These are the activations of a small neural network, seen along a few directions. Each row is one input.
In each table, some parts of the input vary, and every possible input appears once, in random order.
A made-up example of a description, with smaller parts first: one of 8 places around a ring, together with either a single point or one of 11 places along a line or (one of 3 separate values, together with one of 6 places along a line).
Shared parts are said once, and a part with two or three values counts as separate values.
In the rows, 128 means zero.

Other details of the inputs vary at random and push rows far along three fixed directions, the same in every table; ignore that.

Rows:
R1: [131 165 127 114 157 107  72 155  84 149 114 111]
R2: [100 115 171 118 134 165  81  86 163  92 102 155]
R3: [147 137 180  88 117 163 129 103 167 101 133 126]
R4: [204 150 150 103 129  98 158 105  78 188 211 101]
R5: [130 109 134 127  69 151 127 144 161  86  96 116]
R6: [216 157 169 121 141 102 159 100  70 181 213 106]
R7: [120 122 148 132  96 161 103 145 164  80  92 124]
R8: [188 100 209 119 104 153 177  45 137 122 204 148]
R9: [120 149  79 130 114 103 157 170  82 148 100 100]
R10: [121 168 140 122 193 129  51 148 108 150 108 130]
R11: [184 171 142 101 132 112 171 104  79 173 203 105]
R12: [124  70 120 116  59 119 155 154 165  94  78  92]
R13: [ 71  97  40 153 101  88 168 162 116 178 100 109]
R14: [ 74  84  35 165 113  93 171 158  83 141  92 114]
R15: [104 118  43 136 148  98 139 157 108 146 124 132]
R16: [101 137  92 142 160 117 105 113  85 146 124 135]
R17: [179  82 141 121 104 132 200  94 164  97 184 138]
R18: [149  88 127 114  90 128 184 102 184 119 164 127]
R19: [107 131  76 161 156 100 139 161 110 153 121 138]
R20: [153 174 142 134 161 136 102 125 100 160 176 124]
R21: [113  96 105 112  50 142 135 151 171  96  90 103]
R22: [174 115 179 121 138 148 152  89 173  94 173 151]
R23: [141  98 129 107  64 138 191 130 163 102 110 105]
R24: [114 158 105 135 191 119  94 141 112 140 138 150]
R25: [191 112 168 111  75 148 180  87 156 127 205 105]
R26: [149 118 188 117 137 159  97 114 174  96 104 131]
R27: [ 55 140  94 163 139  72  96 165 103 131  78 162]
R28: [200 140 116 147 102 108 203 117  76 188 220 101]
R29: [137 179 156 117 190 128  47 136 100 148 121 134]
R30: [ 80 157 167  91 136 175  35 148 175  58  33 142]
R31: [120  91 156 137  96 144 150 110 171 117 118 147]
R32: [ 56  62  91 125  44  88 159 141 190  93  78 132]
R33: [108  71 104 121  96 138 151 105 165  88 114 126]
R34: [122 104 170 140 107 146 139  91 162 110 124 142]
R35: [116 155 184 110 133 179  39 129 169  71  97 142]
R36: [125 159 142 156 175 120 119 130  98 166 155 151]
R37: [133 168 149 144 216 135  73 114  86 118 147 167]
R38: [114 170 142 138 193 130  40 163 102 135  73 139]
R39: [155 195 166 111 187 143 102 108  99 154 166 134]
R40: [ 97 124 179 119 132 162  77  95 173  99  99 158]
R41: [ 88  84  37 158 123  97 171 157  85 139 109 119]
R42: [112 139  75 144 134 111 169 165  98 160 107 103]
R43: [105 110  54 138 145 100 148 140  98 143 136 123]
R44: [131 194 152 128 186 139  86 140  91 137 116 138]
R45: [111 120  59 166 110 113 159 178 104 162 113 101]
R46: [116 105 156 114 111 150 127 113 186 112 126 151]
Description of these inputs: one of 2 separate values, together with either a single point or one of 10 places around a ring or (one of 3 separate values, together with one of 4 places along a line).
Changing only the choice among 2 separate values turns R8 into R2. The same change can be made to R37. Which row results? -> R43
Changing only the choice among 2 separate values turns R4 into R6. The same change can be made to R20. Which row results? -> R45
Change only the place on the line of 4 in R23. List by row number the other rows that result. -> R9, R42, R44
Start at R1 and move only the place on the line of 4, one step at a time. The first step leads to R4. Which rows follow, in order? -> R29, R10

Rows:
R47: [197 168 162 157 184 126 121 117  51 154 171 138]
R48: [181 105 128 156 101 135 210 118 104 160 163 103]
R49: [150  75 165 137  99 158 165  76 190  78 147 152]
R50: [ 60 125   6 178 187  89 111 187  65 169 107 143]
R51: [133 124  86 101 107 104 153 133 115 187 154  73]
R52: [104 135 181 128 146 143  60  81 152 108 136 176]
R53: [141 120  98 135  90  77 181 145  71 172 143  92]
R54: [142 172 106 142 180 127  91 153  69 124 120 124]
R55: [169 199 189 118 148 120  98 116  98 160 184 133]
R56: [118 157  93 168 190 115 115 134  75 154 132 155]
R57: [ 95 163 138 149 166 107  74 117  90 157 127 165]
R58: [ 92 114 122 100  65 150 121 139 172 101  78 103]
R59: [116 163 106 141 204 124 112 134  91 138 127 152]
R60: [212 128 151 157 119 115 212 117 101 168 200 113]
R61: [131  76 120 118 106 138 193 102 183  91 136 124]
R62: [149 105 178  95  62 139 142 103 165  82 130 110]
R63: [ 62 117  94 138 138 109  82 131 132 134  95 159]
R64: [102 168 131 134 170 103  96 121  82 165 124 155]
R65: [129  96 110 143  94 157 165 143 146 110 100 108]
R66: [122 141 103 106 193 142  60 163 121 107  89 116]
R67: [121  99  73 143  80  68 212 118  92 192 157 119]
R68: [172  94 178  77 113 196 130  91 213  76 146 107]
R69: [193 131 179  74 104 123 147  97 167 150 202 101]
R70: [149 177  81 155 167 123 141 152  47 183 161 105]
R71: [126  86 197 117  84 150 120  64 195  85 143 162]
R72: [104 154 143 150 164 159  60 175 154  85  56 149]
R73: [ 58 145 143 113 166 135  50 131 152 101  58 162]
R74: [114  86 155 135  56 139 160 126 161 126  89 110]
R75: [157 156 191  89 190 183  44 131 190  80 120 143]
R76: [163 188 195 128 145 137 102  95  82 170 177 130]
R77: [ 81  70  42 152  81 118 157 197 138  89  29 100]
R78: [155 128 111 138  79  77 206 147  92 194 173  93]
R79: [ 98  65 105 152 102 142 152 119 182  79 103 147]
R80: [ 64  84  11 145  89  55 184 160  96 192 125 108]
R81: [151  89 198 117  67 136 148 106 159  97 113 125]
R82: [152 136  78 147 118 112 181 165 107 149 146 104]
R83: [173 219 189 105 164 121  78 118  89 161 188 138]
R84: [104 162 135 121 166 105 107 117  97 157 131 148]
R85: [136  90 126  74  80 122 139 122 176 107 120  86]
R86: [157  96  91 129 128 110 218 105 117 153 200 121]
R87: [ 94 141 102 154 186 131 100 143 110 120  89 155]
R88: [147  72 156 112 107 160 166  79 200  74 166 152]
R89: [ 74 159 137 123 128 152  56 155 133 111  63 127]
R90: [108 104 117  93  63 123 131 143 158  88  86 101]
R91: [ 97 158 113 124 158 177  64 162 136  89  66 127]
R92: [ 55  71  65 162  49  91 159 210 157 136  22 102]
R93: [142 168 160 112 174 108 115  83  92 170 193 154]
R94: [154 169 177 109 156 172  80 138 163  80 127 143]
R95: [ 78 120 112 158 175 149  65 132 149  88  91 172]
R96: [220 132 170  93 113 150 168  88 122 101 203 115]
Describe the family of inputs behind these rows. -> one of 2 separate values, together with either one of 10 places around a ring or (one of 3 separate values, together with one of 5 places along a line)
Changing only the choice among 2 separate values turns R69 into R75. The same change can be made to R51. Which row results? -> R68
Change only the choice among 2 separate values in R56. List by row number the other rows that result. -> R67
Start at R68 and move only the place on the line of 5, one step at a time. The first step leads to R91. Which rows follow, in order? -> R70, R65, R48
Change only the choice among 3 separate values in R94. List by row number the other rows that result. -> R91, R96

Rows:
R97: [156 134  68 146 122  82 182 156  55 174 161  94]
R98: [ 12  82  33 159 141 115  89 190 172  95  16 154]
R99: [142 129  67 164 127  96 195 144  56 194 167 101]
R100: [131  93  70 142  71  91 204 175 122 152 113  86]
R101: [114  71  53 168  94  83 219 139 117 150 137 127]
R102: [200 176 161 110 153 116 146 111  98 176 215 117]
R103: [100 190 120 122 212 134  20 164  99 121  86 145]
R104: [130 120 157 117 134 166 115 103 169 104 127 135]
R105: [135 131 167 100 109 140 103 112 146  92 123 130]
R106: [106  86 173 105  61 161 126 114 216  78  81 124]
R107: [151  92 153 101  50 121 181 115 172 117 141 100]
R108: [142 163 184 121 158 147  90  85 110 137 157 147]
R109: [169 179 198 135 168 155  89 110 112 138 157 147]
R110: [135 129 172 105 126 151 101  91 139  96 130 140]
R111: [110  76 156 104  76 171 135 130 234  74  79 117]
R112: [134 154 181 131 170 124  94  76 117 131 169 182]
R113: [ 61 181  49 146 218 115  41 191  61 149  68 137]
R114: [179 118 142 127 113 135 174  97 109 123 176 120]
Describe the family of inputs behind these rows. -> one of 3 separate values, together with either a single point or one of 5 places around a ring
Changing only the choice among 3 separate values turns R105 into R97. The same change can be made to R106. Which row results? -> R109
Which other rows agree with R98 in the choice among 3 separate values? List them by row number. -> R102, R103, R104, R111, R113
